These are the activations of a small network on made-up records, seen along a few directions, one row for each record.
Records have a field called FUZE. Each example row is followed by its value.
Other fields move the rows too, some of them a lot.
In the rows, zero is written as 500.
Random noise pushes rows far along 12 fixed directions. That doesn't count. These rows show it; they differ only by the noise:
[353 680 527 390 534 417 427 578 700 564 564 646 521 528 533 449 289 547
 314 189 644 454 538 635 674 587 290]
[524 427 246 234 363 524 660 107 447 561 817 269 380 277 670 850 376 471
 587 388 676 669 741 493 683 210 517]
[559 232 674 710 560 650 402 866 495 500 299 637 529 639 540 735 611 418
 542 620 548 510 329 433 690 563 473]
[514 822 640 545 279 453 674 646 439 716 358 521 533 524 601 536 551 784
 248 268 616 700 485 628 504 382 533]
[542 440 815 415 332 856 517 532 592 791 297 680 439 581 536 513 562 670
 396 353 565 611 572 526 483 473 455]
[579 779 364 816 319 191 763 804 170 538 452 317 562 537 617 559 843 718
 544 681 581 615 198 495 524 567 667]
[337 548 732 597 391 549 301 841 429 681 401 469 513 666 615 645 606 442
 394 434 662 391 224 460 618 780 346]
[547 473 349 756 643  37 397 536 516 120 416 647 552 530 316 302 436 584
 288 630 273 355 380 507 567 511 520]
[626 445 417 597 692 466 368 608 888 289 537 738 571 567 391 404 378 404
 459 507 445 423 526 558 659 680 417]
[503 591 525 567 323 536 438 583 488 593 532 384 481 570 556 430 766 541
 489 656 515 408 266 432 453 807 443]
[437 482 530 416 338 486 350 290 555 559 506 376 394 493 433 563 462 527
 238 386 506 445 501 510 553 624 577]
[425 485 535 681 505 317 411 733 247 477 453 511 534 615 578 684 478 420
 550 478 652 443 379 404 657 508 419]
[798 353 609 753 481 658 409 537 406 435 338 577 525 706 336 523 616 363
 666 649 518 504 575 286 428 591 674]
[575 431 487 494 518 609 541 537 622 375 431 591 508 463 453 404 633 632
 326 657 430 566 457 505 529 398 412]

[461 370 681 287 588 513 551 339 335 580 447 496 474 433 478 658 291 534
 338 164 617 472 570 451 690 165 457]  gadav
[325 541 346 345 580 440 452 362 222 413 650 372 462 495 412 460 372 369
 611 411 776 403 650 344 610 396 363]  sene
[393 381 262 340 528 383 481 303 572 346 648 186 420 331 379 588 572 485
 224 573 538 395 331 495 758 593 627]  bazil
[436 474 494 443 577 726 506 791 646 522 543 509 552 542 581 627 558 401
 496 532 687 559 427 537 675 584 356]  guda
[350 777 521 403 386 312 400 471 229 513 671 350 573 480 689 480 409 407
 521 384 601 407 488 390 330 358 172]  kilam
[519 662 563 376 475 854 588 846 482 539 581 134 638 427 624 706 902 395
 343 661 743 578 153 425 610 510 339]  bita
[536 442 553 407 640 677 651 512 589 486 317 594 486 476 287 352 536 670
 367 482 471 597 571 549 519 395 603]  duzut
[469 616 373 669 437 272 640 514 230 471 327 475 468 527 384 387 548 737
 443 542 545 622 534 516 480 390 773]  sene
[417 850 255 588 265 522 560 566 461 536 546 599 505 604 600 211 694 686
 649 688 695 614 567 485 331 671 397]  duzut
[181 452 553 578 210 370 166 504 285 580 382 684 378 616 678 572 423 630
 412 486 627 404 447 432 575 552 352]  bita
[151 461 330 506 566 367 236 449 430 244 457 752 433 601 370 212 359 532
 432 601 586 385 645 468 510 546 309]  taz
[720 526 625 463 384 547 764 408 486 784 555 453 497 482 567 328 742 633
 774 563 375 407 351 454 341 656 544]  bazil
[535 515 498 239 472 647 535 363 830 547 727 536 522 373 658 307 542 546
 476 557 320 428 474 566 411 541 212]  guda
[501 456 374 691 527 241 444 698 410 419 528 526 529 540 603 667 510 476
 600 558 569 400 285 475 758 616 516]  gadav
[488 616 473 243 700 759 725 523 608 634 560 586 472 530 301 160 599 597
 641 401 716 484 567 526 533 668 451]  taz
[618 341 499 293 586 826 602 424 704 541 625 472 491 398 481 388 641 438
 722 643 417 469 490 469 384 568 413]  kilam

Which value of FUZE does each new row have?
[429 616 458 586 348 217 601 483  91 498 525 281 473 476 583 425 733 633
 496 687 453 391 256 364 378 475 459]  taz
[655 182 587 520 585 423 652 364 508 676 461 767 436 511 508 521 316 544
 966 359 355 421 621 502 582 502 616]  duzut
[468 488 515 616 838 353 538 832 660 341 299 768 623 583 281 324 383 537
 363 379 464 427 403 647 678 584 521]  duzut
[491 537 466 636 255 617 332 654 681 522 420 634 489 598 634 596 592 587
 394 575 639 581 450 536 657 670 483]  gadav
[577 605 651 723 227 611 495 585 343 676 220 530 477 671 426 379 786 718
 444 609 530 600 403 446 334 704 773]  bita
[544 372 751 514 545 286 561 405 364 631 361 682 492 529 466 334 346 703
 472 296 241 357 495 551 368 384 539]  guda
[302 742 544 377 312 509 321 408 517 513 506 490 480 504 552 390 459 590
 180 429 575 508 585 508 380 455 280]  taz
[569 396 296 480 499 534 662 519 549 397 537 548 480 393 533 388 757 716
 550 800 455 516 333 503 618 472 464]  gadav
